A small network was trained on made-up records. Each row is its average activation on records with the value named, seen along a few directions.
Related values have similar rows: they may be neighbours, one step apart, or belong to one group.

Other fields shift rows strongly along two fixed directions, in all tables alike. That doesn't count.
To show where, the next rows are all for the same value of a field, averaged over different records:
[ -1   1   7   2  -7   8   0   7  -3   6  -3 -18   6   9]
[ -5   4   1  10   7  24  15  15   6  21   6 -19 -13  12]
[-21   6  -5  37   0  42  13  32  29  40   9 -27 -24  12]
[ 14 -11  14 -29   2 -37 -30  -3 -23 -18 -21   0  39  10]
[  0   5  -5   6   9   9  10   2   9  16  18 -21 -35  -7]
[ -1  18  -4   3   8  10  27 -16  -1   8  38 -26 -74 -27]
[ -1 -14  10   2  -8  10 -25  35   2  12 -35  -6  67  39]
[ 22 -20  15 -40  -1 -46 -34  -5 -28 -25 -20   5  45   1]

Values of Modiz:
b3: [-15  12 -22  32   8  27  23   9  -3  16  16 -21 -44 -21]
b5: [ 24   0  17 -20   3 -31 -16 -10 -13  -5   1  10  27 -17]
b1: [-26  -5  23  40 -19  40 -16  41  38  36 -30  14  70  52]
b4: [ 19 -11  -1 -40  -3 -35 -11 -27 -18 -35   0  24   5 -13]
b9: [-22   2 -28  37  -3  24  12   5  17  -6  -9  19   3   4]
b7: [ 21  -7   8 -29   2 -27  -8 -16 -24 -21  11  -6 -10 -19]
b2: [-20   2  -9  12  -8  14  20 -11  20  -5  -3  25 -16   9]
b8: [  1  -3 -20  -7   8  -2  -3  -4 -11 -23 -16  10   3   2]
b6: [ 10  20  -2 -15   2 -30  24 -54   1 -18  37  37 -49 -44]
The values of Modiz form a 3 by 3 grid.
Which values are neighbours of b7? Give them in the order they are listed.
Answer: b3, b5, b4
Which values are neighbours of b6? Give them in the order they are listed.
Answer: b1, b2
A value of Modiz combines one of 3 hidden first parts with one of 3 second parts; all combinations occur once.
Changing only the second part turns b5 into b3. b6 has the same second part as b5; what does that change turn b6 into?
Answer: b9

Values of Nemu:
t1: [ -8   4 -12  14   0  16   7   1   3  -6   1  11  -6  -6]
t4: [ 21   0   0 -42   8 -35  -7 -26 -28 -31  12 -13 -25 -30]
t15: [  2 -12   1 -16  -6 -21 -22  -3  -8 -30 -30  22  39  11]
t10: [  8 -17  12 -30 -10 -31 -33  -9 -11 -30 -28  31  55  15]
t6: [ 12  -6  14 -18  -1 -24 -21   2 -22  -2 -14  -3  37   0]
t3: [-16   3  10  26  -7  39  -2  33  21  40  -4 -17  15  24]
t12: [ -2  -8   1   2   7   4  -8  15  -4  11 -14 -16  18   4]
t8: [-17   7  -3  24  -6  32  14   7  31  23   3   7   4  13]
t13: [ 13  14  -4 -17   3 -26  11 -32 -13 -24  17  21 -27 -33]
t11: [ 12   5 -12 -20   9 -22  15 -25 -15 -23  24  -4 -54 -26]
t9: [ 10  11 -13 -10  11 -20  25 -38 -24 -17  32  -6 -69 -45]
t7: [ 3  4 -1 18  0  1  1  7  4 10 -1  0  8  5]
t2: [-22  10  -9  37  -4  45  33  14  33  35  21 -21 -49  11]
t14: [  4 -20  18   2 -10  -7 -26  26   3   3 -33  14  80  40]
t5: [-19   6  -1  30   4  49  13  28  30  39  11 -27 -29  17]
A value of Nemu combines one of 5 hidden first parts with one of 3 second parts; all combinations occur once.
Changing only the second part turns t5 into t2. t6 has the same second part as t5; what does that change turn t6 into?
Answer: t7
Changing only the second part turns t4 into t11. t12 has the same second part as t4; what does that change turn t12 into?
Answer: t9
